W = [[5810, 5377, 6094, 3487, 4728, 5007, 4000, 5290, 6423, 5425, 3305, 4002, 7782, 4995, 5185], [8721, 5050, 4907, 4803, 5426, 5744, 3837, 6333, 5544, 5605, 4065, 5137, 6780, 4059, 5558], [4967, 7678, 6970, 5163, 7404, 6232, 8695, 5490, 5448, 5663, 4091, 5651, 7484, 4722, 5280], [4549, 7598, 5090, 7705, 7594, 7260, 3119, 8922, 7332, 7435, 3757, 7282, 5083, 8187, 4776], [8204, 7004, 5602, 7844, 8576, 9121, 3272, 7687, 5508, 4632, 9292, 5399, 5137, 5653, 5709], [3898, 5384, 5708, 6161, 7891, 4294, 3199, 4006, 6022, 7553, 3556, 5155, 5463, 6911, 5026], [5693, 5254, 4547, 6648, 5564, 4913, 3280, 5202, 5188, 7215, 4034, 5219, 4294, 6566, 4838]]
Indices start at 1.
(1, 1) => 5810
(2, 2) => 5050
(6, 15) => 5026
(7, 14) => 6566
(2, 12) => 5137
(3, 5) => 7404
(4, 4) => 7705
(6, 11) => 3556
(5, 6) => 9121
(5, 2) => 7004
(6, 13) => 5463
(3, 14) => 4722
(2, 4) => 4803
(7, 7) => 3280
(7, 10) => 7215
(7, 4) => 6648
(1, 14) => 4995
(4, 6) => 7260
(6, 3) => 5708
(7, 1) => 5693
(6, 9) => 6022
(6, 8) => 4006
(2, 15) => 5558
(7, 6) => 4913
(1, 6) => 5007
(5, 8) => 7687
(1, 9) => 6423
(5, 9) => 5508
(2, 6) => 5744
(7, 13) => 4294
(2, 13) => 6780
(3, 1) => 4967
(7, 11) => 4034
(4, 5) => 7594

arr =
array([[ 0.00,  1.23,  1.72,  0.17,  2.22, -0.43,  1.02,  0.99,  0.63,
         0.10,  0.01, -0.77,  0.61,  0.80, -0.25],
       [-0.09,  0.94,  1.40,  0.32,  2.15, -0.37,  0.90,  1.22,  0.59,
        -0.02,  0.03, -0.60,  0.57,  0.81, -0.38],
       [-0.02, -0.02,  0.03,  0.00,  0.02,  0.00, -0.01,  0.01,  0.01,
         0.02, -0.01,  0.00,  0.00,  0.01, -0.02],
       [-0.28, -1.45, -1.75,  0.37, -1.39,  0.37, -0.81,  0.10, -0.52,
        -0.39,  0.09,  0.85, -0.41, -0.28, -0.22],
       [-0.47, -1.42, -1.58,  0.78, -0.52,  0.28, -0.54,  0.96, -0.35,
        -0.60,  0.14,  0.80, -0.21,  0.18, -0.58],
       [-0.73, -4.07, -5.01,  0.92, -4.10,  1.12, -2.37,  0.04, -1.51,
        -1.09,  0.26,  2.43, -1.24, -0.88, -0.55],
       [ 1.47,  1.70,  1.16, -2.55, -3.03,  0.03, -0.45, -4.99, -0.29,
         1.59, -0.40, -0.85, -0.67, -2.16,  2.29],
       [ 1.44,  2.20,  1.87, -2.46, -2.04, -0.17, -0.03, -4.54, -0.03,
         1.63, -0.38, -1.18, -0.41, -1.79,  2.16],
       [-0.37,  0.59,  1.10,  0.73,  2.52, -0.35,  0.95,  2.01,  0.59,
        -0.31,  0.08, -0.42,  0.66,  1.14, -0.75],
       [ 0.42,  0.69,  0.59, -0.70, -0.46, -0.03,  0.03, -1.22,  0.03,
         0.48, -0.12, -0.37, -0.10, -0.47,  0.61],
       [-0.66, -0.20,  0.21,  1.18,  2.21, -0.17,  0.62,  2.58,  0.41,
        -0.65,  0.17,  0.04,  0.54,  1.25, -1.08],
       [ 1.38,  2.73,  2.71, -2.25, -0.67, -0.42,  0.54, -3.72,  0.35,
         1.58, -0.40, -1.53, -0.03, -1.26,  1.89]])
Indices start at 1.
(1, 1)	0.00
(12, 12)	-1.53
(3, 13)	0.00
(9, 11)	0.08
(11, 5)	2.21
(7, 3)	1.16
(8, 9)	-0.03
(4, 2)	-1.45
(6, 8)	0.04
(2, 10)	-0.02
(3, 11)	-0.01
(6, 15)	-0.55
(10, 4)	-0.70
(6, 4)	0.92
(7, 2)	1.70
(6, 3)	-5.01
(10, 9)	0.03
(10, 13)	-0.10
(1, 11)	0.01
(6, 14)	-0.88
(3, 15)	-0.02
(9, 8)	2.01
(10, 5)	-0.46
(4, 8)	0.10
(9, 6)	-0.35
(9, 13)	0.66
(7, 13)	-0.67
(9, 3)	1.10
(7, 7)	-0.45
(10, 12)	-0.37
(4, 3)	-1.75
(4, 5)	-1.39
(2, 2)	0.94
(1, 4)	0.17
(8, 4)	-2.46
(6, 12)	2.43
(6, 11)	0.26
(11, 3)	0.21
(3, 9)	0.01
